These are the activations of a small neural network, seen along a few directions. Each row is one input.
In each table, some parts of the input vary, and every possible input appears once, in random order.
A made-up example of a description, with smaller parts first: one of 5 places around a ring, together with either a single point or one of 11 places along a line or (one of 2 separate values, together with one of 6 places along a line).
Shared parts are said once, and a part with two or three values counts as separate values.

Other details of the inputs vary at random and push rows far along two fixed directions, the same in every table; ignore that.

Rows:
x1: 9; 0; 34; -33; -51; 2; -10; 20; 39; 42; -43; -24; -37
x2: -37; 29; 12; 2; 20; -38; -17; -11; -31; -13; 28; 26; -4
x3: 40; -45; -39; 25; 9; 34; 24; -25; -10; -16; -6; -11; 36
x4: 45; -24; -50; 17; 31; 41; 26; -17; 2; 21; -1; -11; -5
x5: 50; -38; -38; 11; 10; 34; 40; -18; -10; 2; -2; -3; 31
x6: 18; 1; 35; -24; -33; -5; -29; 45; 38; 28; -11; -45; -32
x7: -30; 32; 27; -1; 31; -34; -13; -11; -28; -3; 27; 30; -7
x8: 5; -16; 42; -15; -47; -3; -39; 26; 43; 1; -21; -41; -26
x9: -37; 21; 36; 1; 22; -33; -2; -9; -30; -5; 8; 48; 15
x10: -46; 27; 27; -3; 26; -27; 4; -25; -23; 10; -8; 49; -2
x11: -39; 31; 18; -3; 23; -32; 5; 6; -23; 7; 30; 49; 11
x12: 5; -8; 48; -18; -30; 8; -26; 13; 50; 22; -39; -32; -48
x13: 26; -36; -53; 18; 14; 41; 11; -28; -2; -36; 3; -15; 33
x14: -47; 30; 5; 5; 13; -37; 4; 7; -24; -5; 31; 43; 12
x15: -40; 31; 2; 0; 22; -41; -7; 8; -28; -4; 32; 27; 3
x16: 41; -20; -73; 15; 19; 26; 22; -6; -3; -24; 10; -22; 26
x17: -54; 44; -6; 4; 11; -31; 7; 9; -25; -23; 29; 43; 17
x18: 14; 4; 39; -16; -29; 7; -28; 19; 39; 29; -31; -37; -63
x19: -57; 32; 13; 4; 7; -22; -5; -7; -37; -29; 10; 38; 24
x20: 7; -6; 36; -19; -66; -4; -14; 40; 29; 14; -26; -36; -22
x21: 8; 7; 18; -26; -51; -4; -46; 32; 37; -10; -19; -50; -33
x22: 43; -27; -53; 14; 21; 41; 34; -22; 9; 25; -4; 1; 9
x23: 30; -23; -58; 21; -2; 43; 43; -17; -17; -22; 0; -15; 38
x24: 46; -42; -23; 20; 28; 32; 17; -29; 5; -10; 2; -11; 22
Description of these inputs: one of 4 places along a line, together with one of 6 places around a ring.
Q: Changing only the place on the ring of 6 turns x2 into x15. The same change can be made to x18. Which row results?
A: x4
Q: Change only the place on the line of 4 in x19. List by row number the other rows that result.
A: x3, x9, x10
Q: A walk changes only the place on the ring of 6. It starts at x5 and steps to x9. List the rest of the walk in order.
A: x24, x7, x6, x11

Rows:
x25: -14; -11; -3; 5; 9; 19; 23; -29; -19; -17; -12; 30; 39
x26: 8; -15; -67; 31; 32; 14; 20; -17; -22; -36; 38; 11; 38
x27: 17; -31; -3; 16; 4; 32; 24; -24; -8; -14; -13; 9; 41
x28: 60; -25; -53; 11; 32; 38; 38; -16; 0; 43; 17; -8; -11
x29: 37; -20; -68; 29; 20; 37; 25; -13; -19; -34; 19; -24; 28
x30: 35; -39; 41; -20; -82; 28; -12; 16; 54; 26; -72; -53; -23
x31: -4; 24; 62; -30; -19; -21; -32; 42; 54; 60; -36; -18; -72
x32: 15; -40; -25; 39; 50; 24; 52; -62; -44; -24; 11; 42; 58
x33: 8; -3; 1; -6; -43; 0; -30; 38; 36; -12; -2; -49; -16
x34: 55; -24; -50; 6; -14; 32; 7; 10; 6; -20; 1; -50; 19
x35: -46; 11; 80; -15; -37; -34; -18; 3; -2; 10; -35; 20; -15
x36: -87; 65; -2; 1; 43; -69; -10; -3; -63; -35; 61; 73; 30
x37: -85; 64; 28; -6; 5; -58; -28; 23; -29; -27; 38; 36; -7
x38: -24; 23; 23; -24; -38; -36; -36; 45; 15; -10; 8; -14; -10
x39: -49; 56; 46; -22; 15; -47; -11; 24; -2; 52; 13; 40; -48
x40: 63; -38; -21; 5; 34; 37; -4; -34; 23; 24; -11; -30; -31
x41: 85; -46; -21; 1; 9; 50; -2; -12; 50; 42; -27; -57; -38
x42: -30; 13; 72; -35; -72; -11; -24; 28; 34; 14; -50; -8; -25
x43: -44; 37; -40; 12; 52; -34; 17; -18; -65; -40; 53; 50; 43
Q: Describe the family of inputs behind these rows.
A: either one of 5 places along a line or one of 6 places around a ring or (one of 2 separate values, together with one of 4 places along a line)

Rows:
x44: 18; -17; -34; 11; -4; 16; 8; -2; -4; -27; 8; -17; 26
x45: 24; -16; -28; 9; 7; 21; 23; -9; 0; 8; -2; -2; 10
x46: 23; -20; -21; 10; 16; 24; 11; -23; 1; -1; -7; -6; 4
x47: 28; -14; -31; 8; 16; 18; 14; -11; 1; 7; 4; -8; 2
x48: 29; -23; -17; 12; 21; 18; 9; -18; 1; 1; 2; -7; 6
x49: 24; -12; -32; 8; 13; 21; 18; -11; 0; 5; -1; -7; 3
x50: 26; -21; -21; 11; 20; 20; 8; -21; 2; 0; -2; -7; 3
x51: -6; 15; 37; -20; -25; -18; -26; 32; 23; 22; -6; -16; -33
x52: -10; 8; 26; -16; -50; -12; -32; 39; 25; -11; -11; -33; -12
x53: -9; 9; 26; -17; -49; -12; -31; 39; 24; -12; -9; -32; -11
x54: -64; 43; 15; 1; 33; -40; 14; -12; -46; -1; 26; 72; 16
x55: -64; 36; 25; 3; 36; -39; 10; -24; -50; -8; 20; 72; 16
x56: -19; 12; 55; -20; -35; -17; -26; 21; 23; 16; -23; -9; -30
Q: Describe the family of inputs behind these rows.
A: either one of 3 separate values or (one of 2 separate values, together with one of 5 places along a line)
Q: Which of the alternatives is x54?
A: one of 2 separate values, together with one of 5 places along a line
